These are the activations of a small neural network, seen along a few directions. Each row is one input.
In each table, some parts of the input vary, and every possible input appears once, in random order.
Descriptions start from the smaller parts, as in this example, which fits no table here: one of 5 places around a ring, together with either a single point or one of 9 places around a ring or (one of 3 separate values, together with one of 4 places along a line).
Shared parts are said once, and a part with two or three values counts as separate values.

Other details of the inputs shift rows strongly along two fixed directions, in all tables alike. That doesn't count.

A family of inputs:
r1: [-1 -3  4 -8  0 -3 -5  1  2 -1  3]
r2: [-1 -2  4 -1 -2 -1  2  0  8  2 -4]
r3: [-3  1  1 -2  4 -1 -6  0  2 -5  0]
r4: [-5  1 -1  1  5  3 -5  3  3  1  0]
r5: [-7  4  1 -1  4  1 -3  0  1 -1  0]
r6: [-10   2   1  -3   1   0  -3  -1  -5   2  -1]
r7: [-4 -1  1 -4  3  2 -2  4  3  8  2]
r8: [-9  1  0 -1  2  1 -4  1 -2  3  0]
r9: [-4 -2  3  4  0 -1 -2 -3  5  0 -6]
r10: [-4  2  1 -4  3 -2 -5 -2  0 -6 -1]
r11: [ 4 -3  0 -9 -1  0 -3  0 -1  1 -6]
r12: [-1  2  3 -7  3 -2 -2  1  5 -2  2]
r13: [ 13   8 -10  16 -19  -6  13   5  -6  -2  13]
r14: [ 11   8 -10  21 -20  -5   9   3  -7  -4  11]
r15: [-1 -4 -1 -2  4 -4  5 -1  5  2 -3]
r16: [-2  2  1 -4  5  2 -1  3  6  4  2]
r17: [ 4  0  0 -6  3  1 -2  2  5 -1 -3]
r18: [-3 -3  1  4  3 -4 -1 -5  4  1 -4]
r19: [ 0  3  0 -5  4  3  0  2  3  4 -3]
r20: [ 21  14 -13  10 -17  -2   8   2 -10  -3  10]
r21: [-5 -1 -2  0  3  3 -4  2 -2  5 -5]
r22: [ 1  4 -1 -7  2  4  1 -1  1  3 -7]
r23: [-2  3  3 -9  2 -3 -1 -1  2 -3  1]
r24: [ 15  10 -10  17 -16  -8  11  -2  -6   2  15]
r25: [ -7 -12  -8  -2  -2  14   1 -14   6  -8   4]
r26: [-4  1 -3 -2  1  4 -3  0 -4  5 -9]
r27: [ 1 -5 -1 -2  1 -1 -8  2 -1 -1 -4]
r28: [ 1 -5  2 -6  2 -2 -6  4  4  1  3]
r29: [-5 -2  2 -5  0 -4 -7 -1 -3 -4  0]
r30: [ -2  -2   4 -10  -1  -5  -4  -1  -1  -2   2]
r31: [-1 -1  0  0  5  1 -7  3  4 -3  0]
r32: [-8  5  1 -3  3  0 -3 -2 -2 -2 -2]
r33: [ 0 -3  0 -2  4 -5  3 -3  6  3 -2]
r34: [ 14   9  -9  16 -21  -5  12   4  -5  -1  13]
r35: [ 32 -18  70  22  36  35  23  -2 -43 -10  16]
r36: [-2 -6  0 -1  2 -1 -9  4  2 -1  1]
r37: [-1 -2  4 -1 -1 -1  1 -3  8  3 -4]
r38: [-7  2  2 -8  0 -1  0 -1 -2  5  1]
r39: [-5  5  3 -8  2 -1  1 -2  1  1  1]
r40: [ 1  0 -1 -1  4  1 -6  1  2 -3 -5]
r41: [-4 -2  3  4 -1  0 -1 -1  5 -1 -6]
r42: [-3 -4 -1  3  5 -4  0 -4  3  1 -5]
r43: [-5 -4 -1  2  2 -2  2  1  3 -3 -6]
r44: [-4 -5 -2  2  5 -4  1 -2  2 -1 -5]
r45: [ -2   4  -2  -2   3   4  -2  -1  -1   1 -10]
r46: [-3  2 -2  0  4  3 -4  1  1  1 -5]
r47: [-4 -3  2 -3  1 -3 -8  1  0 -3  1]
r48: [-1 -2  4 -1  0 -3  1 -4  7  4 -3]
r49: [  9  13 -10  12 -17  -4   8   4 -12   4  20]
r50: [ 4 -4  1 -7  0 -1 -5  3  2  1 -2]
r51: [-5 -5 -2  2  4 -3  2  0  3 -2 -5]
r52: [ 17   9 -14  14 -19  -4   2   2 -16  -4   9]
r53: [-2 -4  0 -3  3 -3  6  1  5  1 -3]
r54: [ 14  11 -13  13 -17  -1   8   5 -12   6  14]
r55: [-2 -4  1 -3  1 -2  6  2  5  0 -4]
r56: [-6 -4  1  3  0 -1  1  2  4 -3 -6]
r57: [-4  4  3 -6  3  1  0  0  4  2  2]
r58: [-3 -3  2  4  1 -3 -2 -5  5  1 -5]
r59: [-7 -2 -1  1  4  3 -5  4  0  5  0]
r60: [ 2  2 -2 -3  3  2 -5 -1  0 -4 -9]
r61: [-1  1 -1 -7  0  4  1  0 -2  7 -7]
r62: [ -4 -11  -6  -7  -3  13   5 -14   8  -6   6]
Each input here is: one of 2 separate values, together with either a single point or one of 10 places around a ring or (one of 4 places along a line, together with one of 5 places along a line).
Changing only the choice among 2 separate values turns r54 into r21. The same change can be made to r35. Which row results?
> r31
A walk changes only the place on the line of 5. It starts at r23 and steps to r12. List the rest of the walk in order.
> r35, r17, r20
Which other rows does r38 become when the place on the line of 4 takes its other values? List them by row number.
> r23, r30, r39
Which other rows does r32 become when the choice among 2 separate values takes its other values? List them by row number.
> r39
A walk changes only the place on the ring of 10. It starts at r51 and steps to r44. List the rest of the walk in order.
> r42, r18, r58, r9, r41, r14, r56, r43
A walk changes only the place on the line of 5. It starts at r6 and steps to r8. List the rest of the walk in order.
> r59, r21, r26

A family of inputs:
r63: [-11 -11 -21  -5 -13 -11  -5  -8  25  -9   6]
r64: [-29 -54  62 -20  61  38  -8 -22   4 -13 -32]
r65: [  3   3 -20 -10  -1 -21 -10  10  16   6  -5]
r66: [ 57  27   6  61 -34   0  27  13 -44   1  53]
r67: [-22  11 -22  -2  -3 -11  -7  12   7   6  -7]
r68: [-17   0 -28   4  -5  -2 -12 -14  22 -19   2]
r69: [-32 -34  67 -26  70  23  -5  -9 -10   4 -39]
r70: [ -3   7 -23   0  -2  -9 -19   4  13  12 -10]
r71: [ -3   8 -21 -14  -8  -2  17  -8  32   8  -3]
r72: [-14  13 -19  -5  -8 -17 -12  -6   4   8 -13]
r73: [ -7  11 -18  -7 -14  -9 -11   7   9  -3 -20]
r74: [ 57  34  -3  19 -36  16  18   6 -66 -10  77]
r75: [ -9  11 -11 -11  -9 -26  -8  -3  12   8  -5]
r76: [-10  11 -18   2  -8  -5 -18   7  16  12  -9]
r77: [-16 -16 -28  -1 -18  -1  -5  -9  15   0  -5]
r78: [ 37 -28  86  41  42  43  35 -19 -50 -35  34]
r79: [ -2   9 -11 -13 -15 -18  -6  10  17  -3 -12]
r80: [-11 -18 -21  -8 -19 -10   0  -6  23   0   3]
r81: [-16   9 -15  -9  -5 -20  -2  14  15   6   1]
r82: [ 44  29  -1  66 -34   9  28  17 -55  -4  46]
r83: [-11  17 -28 -40 -11  11 -28   1  -6   1  14]
r84: [ -4   6 -26  -7  -5 -10 -10  11   8  -2 -18]
r85: [ 39 -13  91  39  33  42  29 -11 -73 -13   6]
r86: [-19 -32  81 -33  57  20  -7 -11   3  -1 -39]
r87: [-11 -39  74 -28  69  22 -13  -5   8   8 -31]
r88: [ 49  27   6  59 -35   0  32  19 -47  -4  54]
r89: [-11  -6 -28  -5 -15   4   4 -10  19   7  -9]
r90: [-14   8 -15 -11  -4 -26  -2   4  11   9  -1]
r91: [ -9  10 -29  -7  -7   6  12 -11  24   8 -12]
r92: [ -6  -7 -21 -12 -17  -5   8  -7  27   7  -1]
r93: [  1   4 -18 -13  -7 -19  -6  14  16  -2 -10]
r94: [ -2   4 -28  -4   1 -12 -14   7   9   6 -14]
Describe the family of inputs behind these rows.
> one of 2 separate values, together with either a single point or one of 5 places along a line or one of 10 places around a ring
Changing only the choice among 2 separate values turns r94 into r65. The same change can be made to r68. Which row results?
> r78
A walk changes only the place on the line of 5. It starts at r71 and steps to r92. List the rest of the walk in order.
> r80, r63, r78
Which other rows does r64 become when the choice among 2 separate values takes its other values? List them by row number.
> r63
